A small network was shown many inputs. Here are its activations along a few directions, one row for each input.
Each table varies a few parts of the input and shows all the possible inputs, shuffled.
Descriptions start from the smaller parts, as in this example, which fits no table here: one of 8 places around a ring, together with either a single point or one of 9 places around a ring or (one of 2 separate values, together with one of 6 places along a line).
Shared parts are said once, and a part with two or three values counts as separate values.
In the rows, 128 means zero.

A family of inputs:
r1: [104 117 139 153 132 159 138 151  87 137 122 168 108 132 124  89  75]
r2: [117 158 112 154 142 152 100 121 111 131  98 144 101 129 135 121  78]
r3: [130  99 150  90 111 129  81 101 100 132 155 130 104 131 103 161 192]
r4: [145 151  78 103 148 162 119 154  68 106  56 140 125 129 146  92 107]
r5: [106 151  82 114 139 158 165 200  78  95  98 162 124 150 123  94  79]
r6: [174 147 170  98 152 110  93 128 147 148 126  93 103 150 105 121 145]
r7: [126 175  91 116 120 113 140 146  49  74  89 114 132 122 130 141 141]
r8: [129 119 133  62 151 168  68 115 163 142 139 147 110 150 115 155 139]
r9: [132 131  70 161 155  81 186  96 191 115 124  66 152  57 125 126 147]
r10: [129 118 129 124  74 139 101 160 125 152 113 165 140 158 137 122  79]
r11: [116 123 147 175 113 114 126 157  71 133 110 168 116 148 146 151 100]
r12: [136 148 122 130  85 100  91 112 136 148  91  99 118 130  98 109 124]
r13: [114  60 177  82 110 165 111 106 112 111 169 140 106 161 118 148 152]
r14: [157 155 135 124 118 140  80 102 172 158 129 172 101 160 123 125 127]
r15: [100 123  96 137 146 131 205 166 185 128 166 119 143 100 178 122 121]
r16: [133 136 113 165 114 118 202 116 140 117 142  78 120  96 153 146 181]
r17: [126 130 170 149 108 117 103  85 113 143 143 116 139 163 101 115 151]
r18: [103 110 104 152 129  97 192 144 158  92 187 117 139  93 179 141 152]
r19: [164  97 186  87 137 157 121 147 136 139 156 157 125 150 117 112 111]
r20: [163 116 155  91 171 154  91 140 149 146 151 121 115 142 112  99 125]
r21: [136 140 100 128  94 129  69 131 151 144 107 138 141 138 122 122  96]
r22: [127  77 113 176 134 109 216 117 150  98 146 114 188  80 145 151 131]
r23: [137 189  81 109 137 128 145 140  64 116  53 119 101 133 100 104 127]
r24: [132 150 145 141  73 107  82 120 100 130 114 112 149 131 122 150 137]
r25: [106 129 111 114 119 132 169 154  50  61 119 140 130 133 124 109 100]
r26: [122  96 160 149  68 137 118 149 108 125 120 135 144 144 127 126 122]
r27: [111 129  92 162 143 102 193  83 156  97 158  72 189  62 134 157 150]
r28: [120 149  74 146 150  92 166 117 161 148 119  73 127 103 173 117 167]
r29: [128 167 140 127 128  82  76  88 167 148 143 129  93 138  96 115 133]
r30: [123 131  70 141 154 133 173 128 175 142 140  86 133 105 187 136 128]
r31: [110 136 145 179 129 112 116 118  44 141 110 107 123 142 119 135 105]
r32: [128 130 156 125 118 128  91 143 156 158 143 197 132 154 125 136 102]
r33: [103 162 122 158 155 101  81 125  90 158  73 127 114 112 133 102 121]
r34: [128 116  68 155 169 133 188 109 197 126 130  90 172  77 138 148 106]
r35: [165 136 200 114 138 127 102 135 123 127 148 110 119 135 109 141 175]
r36: [124  71 162  66 136 165  97 136 135 151 146 183 122 153 108 135 133]
r37: [134 123 174 140  92 120 112 105 135 127 159 178 115 176 122 152 131]
r38: [148  95 185 102 135 117 109 142 122  97 192 134 133 148 130 132 134]
r39: [122 144 138  77 142 143  83 103 154 162 108 133  94 151  86 152 183]
r40: [113  86 123 143 151 157 221 129 191 117 129 124 179  57 153 112 114]
- What is each input in this table made of? => one of 5 places around a ring, together with either one of 2 separate values or one of 6 places along a line
- Changing only the place on the ring of 5 turns r20 into r35. The same change can be made to r34. Which row results? => r27
- A walk changes only the place on the ring of 5. It starts at r37 and steps to r32. List the rest of the walk in order. => r14, r29, r17

A family of inputs:
r41: [138 120 187 109  76 147  77 147  81 127 139 176  93 201 100 144 125]
r42: [ 96 156  60 163 163 102 194 126 147 113 115  95 167  71 188 120 118]
r43: [134 117  98 123 180 122 196 106 206 122 160  93 159  63 154 136 163]
r44: [111 156 137 116 120 147  58 167  75 145 115 181  79 199 107 119  81]
r45: [137 131 163 101  97 162  73 158  63 126  94 185 104 183  94 110  94]
r46: [103 116  78 153 163 118 221 122 137  99 107 113 175  53 160 137 116]
r47: [152 137 176 116  98 133  23 112 108 165 122 131  96 187  78 111 133]
r48: [149 141 187 121 109 123  62 142  66 148 134 153  90 197  93 138 136]
r49: [128 136 159 107 121 147  69 150  58 136  97 190  97 178  80 121  97]
r50: [120 111  85 147 136 130 226 135 144  91 105 114 181  58 165 128 117]
r51: [122 114  98 162 134  98 182  92 195 131 131  60 171  69 155 125 160]
r52: [105 164  35 160 139 105 197 108 153 112 103  73 151  70 168 127 131]
r53: [155 115 175  71 104 169  57 151 131 143 155 186  81 197  84 127 124]
r54: [119  95 103 126 174 120 203 110 206 107 171 104 162  51 164 129 151]
r55: [159 139 164  74 118 148  34 116 127 152 141 137  74 186  71 113 151]
r56: [145 126 199 121 114 140  35 126 118 171 126 158  93 189  84 111 127]
r57: [134 122 193 119 103 137  57 146  61 139 149 171  91 194  96 138 127]
r58: [150 108 194 110  87 155  52 138 114 148 139 171 101 195  93 117  99]
r59: [117 100 113 152 119 116 214 124 150  91 155  93 182  70 188 154 141]
r60: [129 178 122 110 107 136  41 145  78 150  95 139  74 204  92 113 106]
r61: [118 111 112 162 154 107 187  98 188 136 137  90 178  70 164 140 146]
r62: [143 116 174  75 130 155  52 134 120 148 159 187  78 190  81 124 130]
r63: [136  97  92 121 142 136 210 123 204 107 167 117 164  64 164 143 147]
r64: [ 89 137  54 160 159 112 208 132 146 109 127 105 160  66 190 132 103]
r65: [147 131 174  75 134 147  43 134 124 162 145 167  76 195  86 123 147]
r66: [142 124  85 116 159 116 179  93 207 116 154  72 152  62 143 139 175]
r67: [125 153 137 114  94 152  64 181  76 134 113 184  90 204 116 113  79]
r68: [109  94 119 168 147 115 197 107 196 122 150 102 172  55 161 130 136]
r69: [145 144 168 118  93 121  50 133  74 142 126 126  87 204  85 140 148]
r70: [113 127  87 153 166 109 204 120 135 108  96  92 176  57 168 118 138]
r71: [142 112 196 117 115 150  44 135 110 163 143 168  94 186  85 126 102]
r72: [141 155 145  99 109 139  50 137  66 142  75 145  88 186  75 119 129]
r73: [118 117 105 165 136  97 216 108 146 118 136  84 158  68 167 155 163]
r74: [108 135  61 161 132 123 206 146 152  93 125 107 166  70 191 125  95]
r75: [120 140  64 150 149 106 205 100 136 102  90  69 172  56 147 119 143]
r76: [122 127  91 160 131  89 202  94 147 101 140  51 167  71 165 150 169]
r77: [107 103 112 165 142  99 221 110 145  98 160  93 171  63 171 151 142]
r78: [131 173 140 120 120 131  53 152  76 147  98 165  75 189 105 103  97]
r79: [136 150 161 105 121 138  64 143  64 146  77 174  87 182  79 117 113]
r80: [124  94 118 156 129 125 196 120 192 115 151  98 185  66 167 136 121]
- Changing only one part turns r80 into r51. The same change can be made to r50. Which row results? => r75
- Changing only one part turns r60 into r78. The same change can be made to r66. Which row results? => r43
- What is each input in this table made of? => one of 2 separate values, together with one of 4 places along a line, together with one of 5 places along a line
- Which other rows does r69 become when the place on the line of 5 takes its other values? List them by row number. => r47, r55, r60, r72
- Which other rows does r59 become when the choice among 2 separate values takes its other values? List them by row number. => r41
- A walk changes only the place on the line of 4. It starts at r76 and steps to r73. List the rest of the walk in order. => r77, r59

A family of inputs:
r81: [154  71 157  88 172 159 118 106 244 160 162 120 177  81 108 117 120]
r82: [155  91 218 136  95 151  17 109 112 186 163 111 117 196  88 140 116]
r83: [137 151 146 162  63  63 219 129 145  71 113 119 148  98 187 130 170]
r84: [131  98 153 188 114 206  76 131  23 172  90 162  78 201 154 128  42]
r85: [140 190 147  87  95  67  58  70 127 146 103  80 126 164  37 111 170]
r86: [142 178  86  97 184  70 107 103 205 135 169  70 100  99 112 111 189]
r87: [126 198  77 137 118 125  99 115  34 130  24 113 109 156  92 109  98]
r88: [ 67 134 126 184 144  68 206  99 127 141 135 133 142  99 158 155 174]
r89: [109 182  18 134 177 108 128 177 120  92 110  89 105  92 165  84 118]
r90: [143  93 131 205 138 111 205 126 109  93 141 122 154  44 146 161 147]
r91: [137  55 184  57  89 179 106 143 157 124 205 143 140 169 102 170 171]
r92: [116 113  80 117 149 180 163 163 186 120 100 190 152  86 142 102  64]
r93: [108 110 142  70 126 176 164 192  75  94 149 211 116 178 174 145  85]
- What is each input in this table made of? => either one of 3 separate values or (one of 2 separate values, together with one of 5 places around a ring)
- Which other rows does r91 become when the choice among 2 separate values takes its other values? List them by row number. => r93

A family of inputs:
r94: [149 119 170  61 147 140  56 105 133 154 166 141  70 180  66 137 186]
r95: [113 159  51 149 178 111 203 115 114 105  70 107 157  58 145 111 107]
r96: [141 177 122 113 135 135  85 149  46 122  43 158 106 155 101  97  81]
r97: [148 110 129  95 186 110 155  81 204 143 176  87 124  88 121 148 211]
r98: [ 80 118 134 133  98 162 100 202  54 117 134 204 116 184 143 127  60]
r99: [124 163  50 161 115 101 144  78 196 142 103  32 141  97 143 110 159]
r100: [ 88 114  89 165 148 127 199 185 132  97 158 146 170  81 199 134  78]
r101: [138 140 155 170  87  75 147 108  42 102 115  69 142 127 122 163 183]
r102: [129  49 178 137 129 152 193 118 219 134 181 163 179  81 158 147 121]
r103: [149  83 212  98  97 173  86 168 150 139 173 209 117 175 126 137  93]
r104: [148 176 118 125  88 121  39  99 119 153  90  92  84 183  85  96 130]
- What is each input in this table made of? => either a single point or (one of 2 separate values, together with one of 5 places around a ring)
- A walk changes only the place on the ring of 5. It starts at r102 and steps to r97. List the rest of the walk in order. => r99, r95, r100

A family of inputs:
r105: [137 105 166 128 122 129 104 130  93 135 142 126 130 157 121 141 157]
r106: [122 126 147 157  99 128 110 134  59 135  99 133 135 152 129 124  98]
r107: [151  95 188 147 111 137  95 110 123 149 151 134 123 149 115 152 140]
r108: [130 130 112 141 148 106 176 104 148 131 130  68 164  81 145 141 184]
r109: [150 139 157 116 149 121  62 102 159 159 143 132  90 158  97 121 132]
r110: [144 153 133 103 163 129  69 128 123 144 145 128  94 159  95 123 150]
r111: [129 126 141 117 121 134 126 152  88 118 115 182 123 126 106 137 119]
r112: [125 104  86 105 172 145 188 141 194 115 151 111 156  88 148 113 140]
r113: [ 99 129  61 140 152 135 191 151 164 119 108 122 154  76 162  96  85]
r114: [121  94 173 129 114 134 116 127 147 144 154 174 120 148  89 137 129]
r115: [132 178 115 123 134 112  80 137  95 144 100 135 100 157 105  98  82]
r116: [106 133 140 127 118 145 108 168  96 129 113 171 116 155 160 124  72]
r117: [112 146  90 174 137  95 176 110 121 126  80  73 170  81 162 124 127]
r118: [120 125  96 155 130 112 201 127 127  84 137 104 151  73 170 143 139]
r119: [100 141  84 179 116 107 201 126 111 105 137 104 165  75 171 135 101]
r120: [123 159 106 133  85 129  95 138  97 132  96 129 126 162 115 126  94]
r121: [119 124  65 120 170 139 193 141 171 104 118 131 143  81 155 127 122]
r122: [129 141 146 101 122 151 125 164 105 118 128 179 117 159 147 140 101]
r123: [112 168 103 137 113 132  95 114  84 146  94 132 103 152 108 107 109]
r124: [139 102  98 122 156 144 180 110 219 137 161 126 155  83 142 133 119]
r125: [146 129 147 131 106 130 127 131  62 124 116 142 125 152 115 149 126]
r126: [147 141 113 105 103 128  99 135 112 113  95 123 113 143 126 126 128]
r127: [111 104 163 113 129 135 116 153 117 126 146 165 120 150  93 141 140]
r128: [119 115 160  87 123 158 118 150 117 131 161 163 120 164 133 147 117]
r129: [140 122 122 104 108 130  85 141 132 128 137 116 114 152 116 136 157]
r130: [117 113 120 132 132 105 193 120 144  92 175  90 163  84 155 137 150]
r131: [136 146 102 153 150  98 187 125 140 109  95  79 161  78 153 120 165]
r132: [100 121 132 156 121 140 107 154  84 131 101 172 128 133 118 132  88]
r133: [153 109 151 116  99 129  83 119 171 138 141 115 102 141 113 125 135]
r134: [141 122 162 112 114 136  80  89 148 155 131 122  93 147  96 112 145]
r135: [122  93 136 159 124 108 185 107 183 110 179  95 153  78 161 135 148]
r136: [140 118 135 158 136 104 174  93 190 140 137  75 155  75 139 125 172]
r137: [132  97 180 111 115 143 106 148 168 146 165 171 108 159 143 127 116]
r138: [133 149 118 110 129 138  94 101  99 125  89 130 115 162 109 113 141]
r139: [155 168 129 104 157 125  77 124 105 126 101 132 106 152 105 110 116]
r140: [119 141 130 103 130 138  86 102 112 142 134 126  98 166  90 134 162]
- What is each input in this table made of? => one of 4 places along a line, together with either one of 3 separate values or one of 6 places along a line
- Which other rows does r133 become when the place on the line of 4 takes its other values? List them by row number. => r120, r126, r129
- Which other rows does r119 become when the choice among 3 separate values takes its other values? List them by row number. => r113, r117
